Here are a small network's activations along a few directions, averaged over the inputs that share one value of a field.
Values that are neighbours, or in one group, have similar rows; names and order tell nothing.
(in the rows, 500 means zero)
Strong random noise was added to every row along 5 fixed directions; ignore it. To show where, here is one row again and again, with new noise each time:
[366 476 605 479 543 494 412 697 461 493 485 430 565 530 529 488 653 425
 506]
[452 537 529 484 416 482 504 524 421 549 513 580 544 418 574 550 487 417
 399]
[444 630 588 499 356 482 474 417 454 510 534 535 448 390 617 615 248 500
 358]
[298 273 650 524 450 572 293 578 486 504 583 412 677 380 603 491 594 493
 542]
[485 510 420 327 439 460 649 669 389 582 436 625 638 402 594 460 676 275
 522]
[492 591 481 355 487 427 645 646 473 536 441 501 439 562 505 539 494 389
 500]
[424 667 598 441 358 481 481 469 449 485 500 506 471 363 665 584 261 469
 411]


Field Rar:
l3: [560 437 375 537 473 488 547 464 455 583 503 517 574 410 398 488 567 529
 450]
l15: [654 742 366 381 586 458 681 586 370 530 325 553 503 509 621 516 537 385
 496]
l4: [685 780 372 549 364 556 669 301 428 484 436 616 396 303 511 523 304 487
 351]
l9: [449 676 627 650 581 562 376 550 556 368 487 363 452 764 432 485 583 505
 525]
l18: [410 327 470 404 415 491 489 509 523 497 537 440 694 364 581 301 613 546
 648]
l16: [480 486 657 668 573 472 344 555 467 509 541 587 609 482 487 501 711 506
 318]
l14: [430 491 602 654 593 559 289 522 491 382 496 431 522 485 488 418 492 434
 596]
l10: [562 514 556 636 631 495 436 437 440 530 525 598 544 684 458 453 641 572
 371]
l1: [556 742 543 694 496 579 399 373 380 443 459 554 436 426 592 546 324 597
 419]
l17: [551 480 482 735 566 552 375 420 566 461 507 518 440 571 335 427 573 499
 349]
l13: [455 417 456 434 667 427 429 683 507 445 421 503 604 559 445 432 669 453
 572]
l20: [651 584 522 556 547 506 506 417 478 493 625 524 333 579 475 580 456 516
 519]
l5: [401 410 527 370 420 568 490 514 578 513 511 454 551 335 558 459 527 531
 618]
l2: [385 311 529 481 408 706 405 436 576 504 569 541 594 264 610 400 629 553
 637]
l12: [489 400 598 627 534 539 369 485 491 528 561 547 569 495 536 539 622 511
 488]
l8: [423 602 633 600 759 451 311 602 553 345 439 340 408 713 486 514 422 537
 513]
l6: [513 669 447 518 518 444 522 499 317 569 405 608 661 402 546 527 616 425
 395]
l11: [546 869 449 349 312 420 524 435 255 455 386 789 698 200 844 392 505 358
 301]
l7: [504 530 428 564 341 510 553 391 536 466 526 518 488 469 530 428 464 519
 510]
l19: [456 549 461 340 648 419 494 620 610 396 425 370 430 551 386 451 487 523
 634]
A value of Rar combines one of 5 hidden first parts with one of 4 second parts; all combinations occur once.
- l12 and l10 share the first part; l12 and l5 share the second. Which value has the first part of l5 and the second part of l10? => l18
- l15 and l8 share the first part; l15 and l3 share the second. Which value has the first part of l3 and the second part of l8? => l19
- l16 and l6 share the first part; l16 and l20 share the second. Which value has the first part of l20 and the second part of l6? => l1
- l7 and l17 share the first part; l7 and l9 share the second. Which value has the first part of l9 and the second part of l17? => l14
